Look-ups in named tables: a row name and a column name give one cell, copied from the table.

Sudaf
|  | Mokeg | Raz | Zub |
|---|---|---|---|
| Volod | 8042 | 7682 | 6841 |
| Ramiza | 8741 | 4424 | 8230 |
| Revivum | 3593 | 5652 | 7247 |
| Badori | 9909 | 8088 | 849 |
| Dis | 9317 | 5969 | 7870 |
| Zaviru | 8800 | 6396 | 9628 |
| Kebari | 6281 | 5150 | 1576 |

Raz of Kebari: 5150
Zub of Kebari: 1576
Zub of Zaviru: 9628
Zub of Revivum: 7247
Zub of Dis: 7870
Zub of Ramiza: 8230
Raz of Dis: 5969
Mokeg of Revivum: 3593
Raz of Ramiza: 4424
Zub of Badori: 849
Raz of Revivum: 5652
Mokeg of Volod: 8042
Which row has the largest Mokeg? Badori

Zib =
	Suvat	Lalamo	Meluper	Sagoti	Rigido	Loro	Zutopor	Lag	Fibafef
Voviza	154	143	143	148	172	215	247	130	126
Lofu	247	130	126	229	252	169	57	139	167
Pag	143	148	172	215	247	130	126	229	252
Gotulig	215	247	130	126	229	252	169	57	139
Tutafu	148	172	215	247	130	126	229	252	169
Nesabo	143	143	148	172	215	247	130	126	229
Poz	141	154	143	143	148	172	215	247	130
Lok	172	215	247	130	126	229	252	169	57
Nadi	130	126	229	252	169	57	139	167	155

Nadi, Rigido => 169
Tutafu, Suvat => 148
Nesabo, Loro => 247
Nesabo, Suvat => 143
Tutafu, Lalamo => 172
Pag, Suvat => 143
Nesabo, Lag => 126
Poz, Lag => 247
Poz, Fibafef => 130
Lofu, Loro => 169
Tutafu, Fibafef => 169
Lok, Meluper => 247
Voviza, Sagoti => 148
Lofu, Sagoti => 229
Voviza, Fibafef => 126
Tutafu, Lag => 252
Pag, Rigido => 247
Row with the largest Suvat: Lofu

Kimu:
,Gune,Napopa,Pinosu,Pinesu,Sise,Mifi,Zev,Dod,Sus,Fes
Zeli,143,134,167,175,145,141,147,145,155,164
Rul,225,156,73,105,144,142,101,160,227,142
Lod,184,155,71,90,145,145,125,156,210,146
Gusekik,160,144,76,99,145,144,140,154,220,167
Nizen,152,129,169,194,144,135,144,147,196,176
Tatinib,225,157,75,104,145,142,102,160,224,140
Gozerel,189,134,144,172,144,136,122,152,200,169
Nat,139,140,195,205,146,144,149,141,116,135
Fogol,232,159,49,77,144,144,96,162,240,138

Gozerel, Napopa: 134
Nizen, Fes: 176
Gusekik, Zev: 140
Rul, Napopa: 156
Gozerel, Sise: 144
Zeli, Gune: 143
Zeli, Pinesu: 175
Rul, Pinosu: 73
Lod, Gune: 184
Tatinib, Pinesu: 104

Nituv:
,Zepi,Vekilig,Bep,Levu,Bomufi,Mig,Zimo,Papane,Kov,Suroda
Baf,-34042,28849,27392,-18755,17525,-391,-11553,4138,-10547,30555
Kudenis,-6844,32520,-54353,46737,6101,-21530,-20443,9578,7200,-34197
Pem,-36156,55514,40634,-27957,-25395,9383,-6967,-5816,-583,34435
Fedo,55792,54402,21173,53643,10146,56623,27429,17607,52978,28127
Mafipu,-8221,33806,-52800,29293,-4807,-30864,-15691,13381,20179,-35490
Vegode,-17424,-15633,-17281,-57201,6425,6418,33399,9316,-14166,-31375

What is the Kov of Mafipu in Nituv? 20179
What is the Zimo of Mafipu in Nituv? -15691
What is the Suroda of Mafipu in Nituv? -35490
What is the Vekilig of Vegode in Nituv? -15633
What is the Levu of Fedo in Nituv? 53643
What is the Bep of Kudenis in Nituv? -54353
What is the Bep of Mafipu in Nituv? -52800
What is the Papane of Kudenis in Nituv? 9578
What is the Zepi of Pem in Nituv? -36156
What is the Kov of Vegode in Nituv? -14166
What is the Zimo of Fedo in Nituv? 27429
What is the Vekilig of Kudenis in Nituv? 32520
What is the Bep of Baf in Nituv? 27392
What is the Bomufi of Mafipu in Nituv? -4807
What is the Zimo of Pem in Nituv? -6967
What is the Levu of Pem in Nituv? -27957
What is the Papane of Baf in Nituv? 4138
What is the Kov of Pem in Nituv? -583
What is the Bomufi of Kudenis in Nituv? 6101
Row with the largest Mig: Fedo

Mididi
|  | Big | Veg |
|---|---|---|
| Bim | 98 | 26 |
| Mago | 96 | 92 |
| Vok | 94 | 101 |
| Sebogi | 114 | 154 |
| Luf | 228 | 82 |
| Sedi | 94 | 76 |
| Zed | 158 | 140 |
| Vafav | 14 | 76 |

What is the Veg of Luf in Mididi? 82
What is the Big of Sedi in Mididi? 94
What is the Big of Zed in Mididi? 158
What is the Big of Bim in Mididi? 98
What is the Veg of Vafav in Mididi? 76
What is the Veg of Bim in Mididi? 26
What is the Veg of Mago in Mididi? 92
What is the Veg of Sedi in Mididi? 76
What is the Veg of Sebogi in Mididi? 154
What is the Big of Vok in Mididi? 94
What is the Veg of Vok in Mididi? 101
What is the Big of Vafav in Mididi? 14
What is the Big of Sebogi in Mididi? 114
What is the Big of Mago in Mididi? 96

Gup:
          Vefo  Sekap  Lerabas  Mavav
Fim      35092  25176    60168  57225
Ges      45759  33381    39988  41804
Merode   47903  53524    33876  34368
Bolome   33633  59539    46337  50004
Raf      31299  33027    59988  58898
Gakal    44644  57990    35221  38423
Kadoba   33969  86940    35675  44527
Tokupop  47856  50808    15019  17324
Moki     29649  54605    53936  57767

Mavav of Raf is 58898
Vefo of Moki is 29649
Vefo of Kadoba is 33969
Sekap of Merode is 53524
Sekap of Gakal is 57990
Mavav of Moki is 57767
Mavav of Merode is 34368
Vefo of Bolome is 33633
Sekap of Bolome is 59539
Vefo of Merode is 47903
Lerabas of Raf is 59988
Mavav of Tokupop is 17324
Vefo of Tokupop is 47856
Lerabas of Gakal is 35221

Table Barebo
,Rafivom,Sutop,Muve,Pudot
Tenudop,-6.08,3.39,10.57,-15.06
Bib,68.02,-35.68,-46.91,-62.96
Zubut,-17.36,-22.25,26.25,-44.38
Somopav,-21.47,-38.71,-35.80,-79.21
Seg,-18.74,-21.79,-23.74,-34.34
Bokan,7.03,-34.85,-55.15,-50.01
Nekurif,-23.06,-13.36,-32.81,-13.91

Nekurif, Pudot => -13.91
Bokan, Sutop => -34.85
Bib, Pudot => -62.96
Bokan, Rafivom => 7.03
Somopav, Pudot => -79.21
Seg, Sutop => -21.79
Bokan, Pudot => -50.01
Somopav, Sutop => -38.71
Somopav, Rafivom => -21.47
Bib, Muve => -46.91
Zubut, Rafivom => -17.36
Row with the largest Muve: Zubut

Peges
cols = Kug, Muvalur, Zirun, Galobob
Lezopi: [8, 23, -72, -18]
Sil: [-16, -17, 52, 49]
Fepesid: [26, -29, 55, -50]
Pul: [-90, -95, -15, -22]

What is the Muvalur of Sil in Peges? -17
What is the Muvalur of Pul in Peges? -95
What is the Zirun of Pul in Peges? -15
What is the Muvalur of Fepesid in Peges? -29
What is the Galobob of Pul in Peges? -22
What is the Zirun of Fepesid in Peges? 55
What is the Kug of Fepesid in Peges? 26
What is the Kug of Lezopi in Peges? 8
What is the Galobob of Fepesid in Peges? -50
What is the Galobob of Sil in Peges? 49
What is the Galobob of Lezopi in Peges? -18
Row with the largest Zirun: Fepesid

Nupuv =
cols = Zokane, Zusoku, Tima, Lazuga, Bikam, Ludeg, Penuga, Virada
Dipoz: [191, 99, 166, 109, 192, 128, 197, 179]
Dof: [127, 189, 151, 143, 117, 83, 173, 130]
Senol: [164, 143, 166, 114, 157, 77, 207, 159]
Pebo: [103, 223, 149, 149, 89, 46, 177, 113]
Mir: [113, 195, 139, 168, 107, 127, 132, 121]
Suzubek: [194, 80, 156, 127, 203, 193, 158, 184]

What is the Ludeg of Mir in Nupuv? 127
What is the Zusoku of Pebo in Nupuv? 223
What is the Bikam of Senol in Nupuv? 157
What is the Zokane of Senol in Nupuv? 164
What is the Bikam of Pebo in Nupuv? 89
What is the Zusoku of Dipoz in Nupuv? 99
What is the Ludeg of Dof in Nupuv? 83
What is the Penuga of Suzubek in Nupuv? 158
What is the Virada of Dof in Nupuv? 130
What is the Penuga of Dipoz in Nupuv? 197
What is the Tima of Dof in Nupuv? 151

Kisiseg:
         Verot    Sev  Zimer    Lil   Noko    Zep    Zek    Lud  Zonerok  Roneku
Vid      43812  77524  48392  65352  38951  28107  48644  51726    35970   47603
Kurifim  37703  68886  70276  31066  48792  43628  60517  30997    40839   48629
Sidaf    45442  35082  27593  73042  33963  32500  26857  62188    52728   39903
Viz      31121  34959  72375  25754  46200  47367  49344  30640    63195   43522
Finatip  57880  60715  20151  43677  47013  50754  51485  47460    13839   47702
Pes      54806  12290  20863  28165  43157  47547  42243  51524    33603   43195
Dedamak  46010  21344  44273  13697  41214  27918  57021  47294    30059   47243
Reruga   28196  46570  65774  60555  40952  44596  33912  38425    75870   40330
Gimana   47245  21811  43648   7615  49266  49008  53795  35379    33734   44351
Nabef    57306  51991  26946  29867  56153  65902  51521  34616    19357   44941
Lor      52732  71502  29212  69822  48073  57326  36949  43571    33832   44638
Dit      47920  23405  45970   7904  50055  50961  53874  37404    34706   46153
Nop      32930  52488  61123  66143  34748  24023  38785  50219    68044   42759

Reruga, Zimer -> 65774
Sidaf, Lud -> 62188
Reruga, Zep -> 44596
Lor, Sev -> 71502
Dit, Zek -> 53874
Dedamak, Zonerok -> 30059
Dedamak, Zek -> 57021
Reruga, Noko -> 40952
Pes, Noko -> 43157
Gimana, Sev -> 21811
Dedamak, Lud -> 47294

